These are the activations of a small neural network, seen along a few directions. Each row is one input.
In each table, some parts of the input vary, and every possible input appears once, in random order.
Descriptions start from the smaller parts, as in this example, which fits no table here: one of 6 places along a line, together with either a single point or one of 9 places along a line or (one of 3 separate values, together with one of 8 places around a ring).
Shared parts are said once, and a part with two or three values counts as separate values.

Other details of the inputs vary at random and push rows far along two fixed directions, the same in every table; ignore that.
To show where, the next rows are all for the same input, with only those details redrawn:
[ -4  13 -11  -6 -16  -7  10   7   1   0  12 -22]
[  1 -21 -14   1  47 -11  18  15  -5   0  25  11]
[ -2  -4 -15  -3  18 -11  18  13  -2   0  22  -7]
[  1 -15 -15  -1  36 -11  18  14  -5   0  24   5]
[ -6  16 -10  -6 -22  -7   8   6   3   1  11 -27]
[ -7  16 -11  -6 -23  -7   8   5   2   1  12 -27]
[ -4   8   2  -1 -14   1  -6   0   3  -2  -1 -10]
[ -1  -5 -14  -3  18 -10  16  12  -2   0  21  -6]

Rows:
row 1: [  0  -3 -10  -2  12  -9  13   8  -4   0  14  -6]
row 2: [  7   7   3   7 -18   7  -4 -13   9   2 -13   2]
row 3: [ -3  20 -13  -8 -35  -9  13   5   6   1   6 -29]
row 4: [ -36   65  -28  -53 -105  -38   13   39  -15    2   22  -92]
row 5: [-32  49 -18 -46 -82 -31  -1  36 -13   1  15 -69]
row 6: [  6 -22 -14   2  41 -13  22  16  -3   0  20  15]
row 7: [  8   0  20   8 -13  21 -26 -26   4   1 -28  12]
row 8: [  6 -11  -2   5  27   1  13  -1  -7   1   7  11]
row 9: [  7 -20 -15   1  48  -9  25  15  -9   1  24   9]
row 10: [ -3  38   9  -2 -81  14 -16 -28  15   5 -24 -31]
row 11: [  7 -22 -15   2  46  -7  27   1  -7   4  22  17]
row 12: [  8 -21 -19   7  44 -10  28   8   2   2  23  21]
row 13: [  3 -23 -15   1  45 -14  22  17  -3   0  23  15]
row 14: [  0  38   2  -1 -64  11  -6 -16   3   3 -15 -36]
row 15: [-33  52 -12 -44 -86 -27  -8  32 -13   1   7 -67]
row 16: [  8 -13   5   7  23   6   2  -5  -6   1   0  18]
row 17: [  3 -23 -14   2  46 -12  22  16  -2   1  21  15]
row 18: [  9 -20  -9   3  48  -5  23  11 -10   0  19  16]
row 19: [  0  10  20   6 -32  18 -22 -29  11   1 -28   2]
row 20: [  0  14  38  16 -49  29 -56 -30  20  -5 -55  11]
row 21: [  2   9  45  19 -46  36 -63 -41  23  -5 -60  22]
row 22: [  0 -16   0   6  33  -1  -1   5  -3  -1   5  14]
row 23: [  7 -41  61  27  47  40 -66 -27   4  -9 -52  70]
row 24: [  1  -7 -16  -1  19 -13  19  13   0   2  17  -1]
row 25: [  6 -23   3  10  42   4   6  -3  -8   0   5  27]
row 26: [ 7  2 -6  1  9  0 14  4 -6  1  7 -5]
row 27: [-20 -12  -6 -26  29 -26  -9  39 -23  -3  17   5]
row 28: [  1   0 -14  -5   4 -13  22  12   0   0  16 -11]
row 29: [-31  46   5 -36 -88 -13 -33  20  -7  -2 -12 -52]
row 30: [  1   0  57  21 -32  47 -76 -49  17  -4 -69  32]
row 31: [  5 -17 -11   5  49  -7  25  12 -11   0  21  11]
row 32: [  7   2  12   8 -12  14 -15 -23   5   3 -17  10]
row 33: [  7 -28   3  11  47   6   2  -8  -2   1   3  35]
row 34: [  5 -10   8   5   9   9  -5 -15   1   2  -8  15]
row 35: [ 3 -6 -4  5  6 -4  6  3  5 -1  2  9]
row 36: [  7 -22 -12   2  51 -10  26  14 -10   0  24  12]
row 37: [  4 -12   7   8  12   9  -7 -18   7   2  -7  20]
row 38: [-23  19 -21 -39 -23 -34   6  45 -20   0  24 -35]
row 39: [ 5  1 -8 -1 10 -4 19  7 -6  0 12 -5]
row 40: [  3   6  -6   2 -14  -5   9   0   6   0   0  -5]
row 41: [  0  12  33   9 -46  27 -40 -38  14   1 -44   7]
row 42: [-3  0  2  0  0  1 -4  2  0 -1  1 -4]
row 43: [  4   3   6   7 -14   7  -6 -13  10   0 -13   5]
row 44: [  5 -17  64  26 -10  49 -82 -52  19  -5 -72  56]
row 45: [  9 -20 -17   7  42 -11  28   7   1   2  20  20]
row 46: [ 6 -7 -2  6  7 -2  2  0  5 -1 -4 11]
row 47: [  7  -9 -22  -5  34 -13  34  16 -11   2  29  -8]
row 48: [ -3  11  -2  -3 -14   0   7   1   1   0   5 -19]
row 49: [  9 -20   2   7  30   7   0 -10  -3   3   0  25]
row 50: [ -2  45  -7  -6 -83   0  -1  -8  12   1 -12 -46]
row 51: [  2   0 -12  -4  13  -8  23   9  -5   1  17 -13]
row 52: [  3  -4  22  12  -3  21 -24 -18   2  -2 -24  19]
row 53: [  2  10 -19  -6 -12 -12  22  11   2   2  13 -20]
row 54: [ -6  25 -13  -9 -36  -8  13   6   2   0  11 -38]
row 55: [  5 -18  22  16  18  20 -26 -26   8   1 -26  35]
row 56: [  7 -22 -16   3  45  -9  29   0  -4   5  24  18]
row 57: [  5 -18 -12   3  48  -7  27  14  -9   0  25  13]
row 58: [  6 -22 -16   1  42 -14  24  17  -3   0  21  14]
row 59: [  1  18   4   3 -37   3  -6  -7  11  -2 -15 -12]
row 60: [  1  14  55  22 -59  44 -77 -48  26  -5 -75  22]
row 61: [  4   4  16  10 -23  14 -20 -20  13   0 -24  11]
row 62: [ -6  46 -25 -16 -67 -13  23   6   2   3  15 -65]
row 63: [ 10 -19 -14   4  46  -7  30   7 -11   3  24  15]
row 64: [  1  11   7   2 -15   8  -2  -6   0  -1  -9  -9]
row 65: [-18 -23  -8 -25  48 -27  -4  44 -24  -3  21  15]
row 66: [  0   8  29   9 -22  24 -31 -18   6  -5 -31   5]
row 67: [-10  50 -35 -20 -73 -22  38  14   2   5  29 -76]
row 68: [ 5 -3 -8  0 20 -5 22  8 -7  0 14 -3]
row 69: [  2   5  56  22 -34  45 -72 -41  11  -7 -65  29]
row 70: [  5 -22 -15   1  47 -10  19  16  -7   0  22  12]
row 71: [-24  34 -30 -44 -43 -37  14  46 -20   2  29 -54]
row 72: [  5 -20 -17   3  43  -7  27   2  -5   4  24  14]
row 73: [ -4  46 -12  -7 -84  -3   6  -5  13   2  -6 -48]
row 74: [  6 -15   8  12  18   7  -7 -11   6   0 -10  27]
row 75: [ 10 -49  60  31  63  42 -72 -27   4 -10 -55  80]
row 76: [  2 -19 -14   1  44 -10  18  15  -5   0  24  10]
row 77: [ 2 -7 -7  0 24 -5 16  8 -5  0 14 -1]
row 78: [  3   0  20  11  -6  18 -20 -18   0  -1 -22  14]
row 79: [  4  -7  11  10   3   6 -12  -6   8  -2 -15  18]
row 80: [  6 -14 -17  -1  34  -9  30   3  -6   4  23   6]
The inputs of row 27 and row 38 match in every part but one. If row 8 is changed in the same way as row 27 into row 38, which row does it become?
Answer: row 16
What is each input in this table made of?
Answer: one of 8 places along a line, together with either a single point or one of 9 places around a ring
Which other rows does row 58 become when the place on the ring of 9 takes its other values? List them by row number.
Answer: row 9, row 10, row 16, row 18, row 49, row 61, row 70, row 73
Which other rows does row 77 become when the place on the line of 8 takes its other values? List them by row number.
Answer: row 9, row 23, row 36, row 47, row 48, row 51, row 75
Which other rows does row 79 become when the place on the line of 8 takes its other values? List them by row number.
Answer: row 20, row 35, row 40, row 46, row 50, row 59, row 73

Rows:
row 81: [  8  20  34  16 -65  29 -37 -34  19   0 -48  -2]
row 82: [  2   1  -1   4 -23  -2 -14 -13  22   1 -15  12]
row 83: [ 15 -27  24  24  30  23 -22 -18  13  -4 -26  42]
row 84: [ 10 -28  -6  18  49  -2  18  -3   8  -1   9  35]
row 85: [ -8 -23 -23  -9  53 -24  27  32 -11  -3  36   4]
row 86: [ 11 -10  28  20  14  33 -24 -28   9  -5 -30  23]
row 87: [  4  33 -24  -1 -48  -4  42  -8   3   5  25 -50]
row 88: [-13  30  47  -3 -63  36 -65 -23   0  -9 -51 -20]
row 89: [ -7 -19 -22 -15  61 -24  33  32 -23   1  41   6]
row 90: [  6  13 -25   4 -18 -18  25  -3  14   4  16  -7]
row 91: [ -5  55 -39 -17 -66 -15  55  -6  -8  12  31 -81]
row 92: [  8  16 -11   3 -20   8  22 -13   4   6   4 -23]
row 93: [  4 -60  11   8 100  -6 -12  26 -12  -7   1  66]
row 94: [-12  -8 -10 -17  15 -28  -1  27  -3   0   6  13]
row 95: [ -7   9  10 -11 -29   0 -15   4  -3  -2  -8 -12]
row 96: [ -1 -19  40   8  -4  16 -75  -5   8  -6 -52  51]
row 97: [ -8  17 -12 -18 -21  -8  12  10 -13   2  15 -30]
row 98: [ -7   1 -21 -15  35 -15  31  24 -28   4  45 -26]
The inputs of row 90 and row 81 match in every part but one. If row 94 is changed in the same way as row 90 into row 81, which row does it become?
Answer: row 95
What is each input in this table made of?
Answer: one of 2 separate values, together with one of 9 places along a line

Rows:
row 99: [ -4   9 -12   4  22   3  19   1 -17   8  34 -47]
row 100: [ 34 -34 -40  41  64  -5  84 -31  20   9  47  28]
row 101: [-16 -27  41  25  51  33 -43 -20  -3  -7 -15  52]
row 102: [-32  47   1 -33 -72   3  -9  -9 -23   6  -1 -36]
row 103: [ 12 -54 -15  -8  65 -18 -14  28  -2   4  -5  67]
row 104: [ 12   0 -49 -30  41 -25  73  35 -44  10  63 -50]
row 105: [  7   1  63  41  -1  43 -57 -12  18 -19 -67  41]
row 106: [ 11   6  19  -5 -14   8   3   7 -30  -7 -11  -6]
row 107: [ -4  29  -7 -12 -75 -23  -3  21   4   5 -21  -7]
row 108: [  8  33  10   4 -25  29 -10  -7  -1  -5  -8 -55]
row 109: [-20 -38 -14  -3  72 -28  31  12   5   2  48   3]
row 110: [-18   9   2   2 -51  -7 -25  -2  39  -4  -6 -31]
row 111: [ -4  43  -8  11 -87 -13 -10  11  31  -9 -29 -39]
row 112: [ 18  41 -20   2 -89  18  28 -68  21  22 -18 -16]
row 113: [ 13 -41   7  -4 109   7 -13  -7 -45   8  17  47]
row 114: [-32  -2 -18 -34  -1 -29  21  10 -14   5  31  -9]
row 115: [ 18 -38  24  22  25  13 -63   3  34 -10 -33  53]
row 116: [  9  27   9  10 -24  21  13  12  -2 -12   2 -30]
row 117: [  6  18 -35 -28   2 -46  72  41 -17   2  37 -24]
row 118: [-16 -30  43  -6 -12  16 -95 -28  25  -7 -64  61]
What is each input in this table made of?
Answer: one of 2 separate values, together with either a single point or one of 9 places around a ring
The inputs of row 112 and row 100 match in every part but the choice among 2 separate values. If row 118 is changed in the same way as row 112 into row 100, which row does it become?
Answer: row 110
A walk changes only the place on the ring of 9. It starts at row 103 and steps to row 107. List the rest of the walk in order.
Answer: row 117, row 106, row 104, row 113, row 102, row 114, row 118
Which other rows does row 101 become when the choice among 2 separate values takes its other values? List them by row number.
Answer: row 102
